A small network was shown many inputs. Here are its activations along a few directions, one row for each input.
Each table varies a few parts of the input and shows all the possible inputs, shuffled.
Descriptions start from the smaller parts, as in this example, which fits no table here: one of 2 separate values, together with either a single point or one of 9 places along a line or (one of 4 places along a line, together with one of 8 places around a ring).
Shared parts are said once, and a part with two or three values counts as separate values.
(in the rows, 128 means zero)

Other details of the inputs vary at random and push rows far along two fixed directions, the same in every table; ignore that.

A family of inputs:
x1: [141 143  97  73 166 202  59 102  93 126  83 178 132 171 147]
x2: [137 139 141 166  93 103 178 123 162 101 147 118 109  88 122]
x3: [121 160  83 171  95 182  82 104 147 110 148 177  84 186 168]
x4: [119 114 154 152  86  80 170 146 170 152 136  91 112 135 136]
x5: [160 106 155  87 174 132 144 139  95 120  82 109 155  64  97]
x6: [133 118 109  76 161 201  51 108  80 101 103 192 156 159 146]
x7: [156 117 161  73 169 128 161 136  96 122  79 109 159  78 106]
x8: [142 135 139 174  88 108 175 122 154 111 149 123 114  81 117]
x9: [ 84 160  95 169 102 104  92 134 138 137 163 155 118 232 148]
x10: [113 135  95 181  87 180  74 108 144 100 160 194 118 171 162]
x11: [125 118 143 161 109  98 165 133 158 157 176  96 102 110 125]
x12: [ 96 162  56 167  93 180  87 103 165 106 151 175 121 164 163]
x13: [136  93 163  61 161 107 131 135 109 158  76  88 151  89 118]
x14: [119 120 151 152  94  87 162 139 166 144 156  81 107 128 130]
x15: [ 81 160  83 181 124 115  86 123 137 137 183 164 105 204 150]
x16: [159 118 156  72 172 126 149 129 100 111  86 109 154  65 105]
x17: [102 141  98  81 192 136  57 119  79 145 116 154 152 180 130]
x18: [103 140 103  73 185 129  63 123  74 135 114 146 151 194 134]
x19: [157 101 158  81 172 134 153 142  92 118  82 106 149  78  91]
x20: [152 107 129  48 153 180 142 109 137 123  85 101 153  55 127]
x21: [145  97 160  61 171 114 134 130  98 161 104  81 152  90 107]
x22: [106 163  86 196 110 126 104 141 119  89 158 180 114 196 139]
x23: [121 122 150 151 101  85 168 136 170 151 159  82 113 134 128]
x24: [162  98 156  88 167 138 150 141  84 128  84 112 152  71  86]
x25: [125 116 150 159  89  92 159 139 158 154 158  87 111 121 125]
x26: [161 119 158  71 170 123 154 130 105 120  81 112 160  74 102]
x27: [144 127 147 177  98 104 184 149 156 114 142 112 116 109 115]
x28: [103 159  89 195 108 128 111 141 123 103 149 182 117 208 127]
x29: [120 119 154 151  88  89 163 146 163 143 151  89 103 124 133]
x30: [135 120 142 187  99 113 173 142 154 116 140 112 110  94 108]
x31: [101 139 104  79 177 131  54 124  77 142 102 151 156 187 130]
x32: [135 126 120 143  78 154 176 116 202 124 142 104 118  87 142]
x33: [134 135 145 174  96 107 183 139 151 105 146 110 109  96 129]
x34: [117 112 151 154  87  82 165 144 166 143 141  89 105 126 140]
x35: [139 140 144 165  91 101 183 125 167 109 143 120 116  96 119]
x36: [104 169  85 198 103 132 106 131 111  99 158 186 118 184 144]
x37: [118 118 151 158  89  91 156 143 166 149 148  92 106 114 131]
x38: [135 139 138 174  93 105 170 119 165 107 144 120 113  78 120]
x39: [117 120 145 160 103  89 156 130 168 148 160  82 109 115 129]
x40: [142 104 163  53 180 112 144 132 113 164 103  83 152 101 107]
x41: [145  96 166  59 157 115 134 142  97 161  92  92 149  90 109]
x42: [145 133 140 179  93 108 173 133 152 113 150 118 115  84 118]
x43: [137 142  91  81 168 207  45  96  91 124  84 178 129 152 148]
x44: [152  99 160 159  72 154 164 121 182 117 151 122 114  93 140]
x45: [122 123 148 153 112  92 173 135 170 156 169  93 104 126 127]
x46: [101 174  81 197 109 125  94 122 130  93 155 186 119 177 142]
x47: [ 83 160  87 174 118 112  91 127 135 130 182 156 107 217 151]
x48: [143  90 164  61 156 109 135 139  99 162  81  91 152  92 115]
x49: [116 153  97  99 182 152  73 123  61 103  91 180 160 155 128]
x50: [181 100 152  66 150 188 127 107 116 143  80 109 124  58 124]
x51: [145  99 159  62 177 119 136 129 100 165 110  86 149  86 105]
x52: [104 140 101  75 196 135  68 122  75 139 124 156 143 186 133]
x53: [121 141  68  69 161 205  61 102  94 117  96 178 164 145 142]
x54: [105 139 111  70 170 128  68 137  77 144  96 159 156 201 132]
x55: [119 132  96 181  82 182  78 112 133 104 165 198 118 174 158]
x56: [147 121 143 186  95 111 176 147 144 116 149 115 113  93 112]
Each input here is: one of 4 places along a line, together with either one of 3 separate values or one of 5 places along a line or one of 6 places along a line.
Q: The inputs of x42 and x46 match in every part but the place on the line of 4. If x41 is changed in the same way as x42 into x46, which row does it become?
A: x37
Q: The inputs of x3 and x50 match in every part but the place on the line of 4. If x34 is changed in the same way as x3 into x50, which row does it become?
A: x48
Q: Which other rows does x6 become when the place on the line of 4 takes its other values? List them by row number.
A: x10, x44, x55
Q: Which other rows does x1 become when the choice among 3 separate values takes its other values? List them by row number.
A: x32, x44

A family of inputs:
x57: [129 115 146 108 120 108 154 139 142 142 105  92 136 106 124]
x58: [123 152  99 150 126 141 109 129 103 104 129 171 125 154 128]
x59: [ 96 152  88 219  44 140 100 114 185 124 192 166  89 190 175]
x60: [129 111 156 108 131 107 155 137 133 140 129  94 137 105 127]
x61: [103 145 110 126 127 115 103 130 123 125 132 155 134 182 137]
x62: [150 124 151 137 133 119 154 132 122 108 111 119 130  76 110]
x63: [117 141 103  67 185 141  65 133  62 133  69 160 157 185 126]
x64: [147 110 144 112 125 145 152 130 148 126 124 107 135  89 123]
x65: [ 83 158  93 224  66  99 115 132 164 122 204 151  99 205 148]
x66: [115 149  93 143 121 141 106 125 112 103 134 170 138 151 133]
x67: [134 142 104  78 188 170  74 118  61 115  84 182 162 163 121]
x68: [153 106 155 113 113 147 135 119 142 146 117 107 116  88 134]
x69: [140 112 160 117 137 105 156 140 125 140 125  95 125 109 123]
x70: [142 117 160 111 133 101 158 138 133 138 114 103 123 111 115]
x71: [ 97 134 106 138 138 118  93 130 113 140 152 150 136 167 132]
x72: [135 133 134 211  64 126 173 138 190 118 176 117  85 122 136]
x73: [148 103 151 117 125 146 148 124 139 131 117 106 114  92 125]
x74: [147 114 144 119 125 136 161 123 140 123 119 115 142  87 118]
x75: [141 134 136 112 144 124 155 118 145 141 124  92 112  90 122]
x76: [120 144  99  81 187 153  63 119  61  98  84 182 175 146 122]
x77: [142 111 157 121 137 104 149 136 122 143 131  92 126 106 109]
x78: [136 106 154 125 143 104 147 138 123 153 134  99 126  98 111]
x79: [133 130 130 103 140 124 153 114 154 141 127  91 125  87 126]
x80: [111 130 100 133 120 158  93 116 131 118 137 157 124 163 147]
Q: The inputs of x79 and x75 match in every part but one. If x80 is changed in the same way as x79 into x75, which row does it become?
A: x73
Q: Describe the family of inputs behind these rows.
A: one of 2 separate values, together with either a single point or one of 5 places along a line or one of 6 places along a line
Q: Which other rows does x70 become when the choice among 2 separate values takes its other values? List them by row number.
A: x61
Q: Which other rows does x65 become when the choice among 2 separate values takes its other values? List them by row number.
A: x77

A family of inputs:
x81: [107 146  95  89 178 141  70 123  80 130 113 163 151 185 130]
x82: [142 119 156 181  80  98 198 141 176 122 149  90 106  77 118]
x83: [158  99 170  52 175 121 157 129 106 138  84  85 158  54 101]
x84: [ 84 162  88 204  85 106  98 130 150 131 182 159  96 215 155]
x85: [162 108 149 154  73 165 178 112 194 119 137 101 101  51 139]
x86: [105 138 101  81 179 136  59 124  75 141 110 158 151 186 133]
x87: [129 106 167 162  79  85 185 142 186 158 161  69  98 107 131]
x88: [150  82 180  40 172 114 147 135 110 168  90  68 153  77 108]
x89: [106 166  90 221  85 126 113 133 135  92 168 185 103 190 142]
x90: [ 90 171  84 213  82 112 111 128 153 108 178 171 101 202 152]
x91: [126 145 101 104 175 154  74 126  62 102 100 187 157 164 120]
x92: [162  97 168  60 172 127 159 134 101 132  78  91 161  50  96]
x93: [138 132  89  57 176 217  49  97  80 110  82 188 159 142 142]
x94: [134 120 156 173  84  91 195 138 185 141 161  76  97  92 124]
Q: Describe the family of inputs behind these rows.
A: one of 2 separate values, together with either a single point or one of 6 places along a line
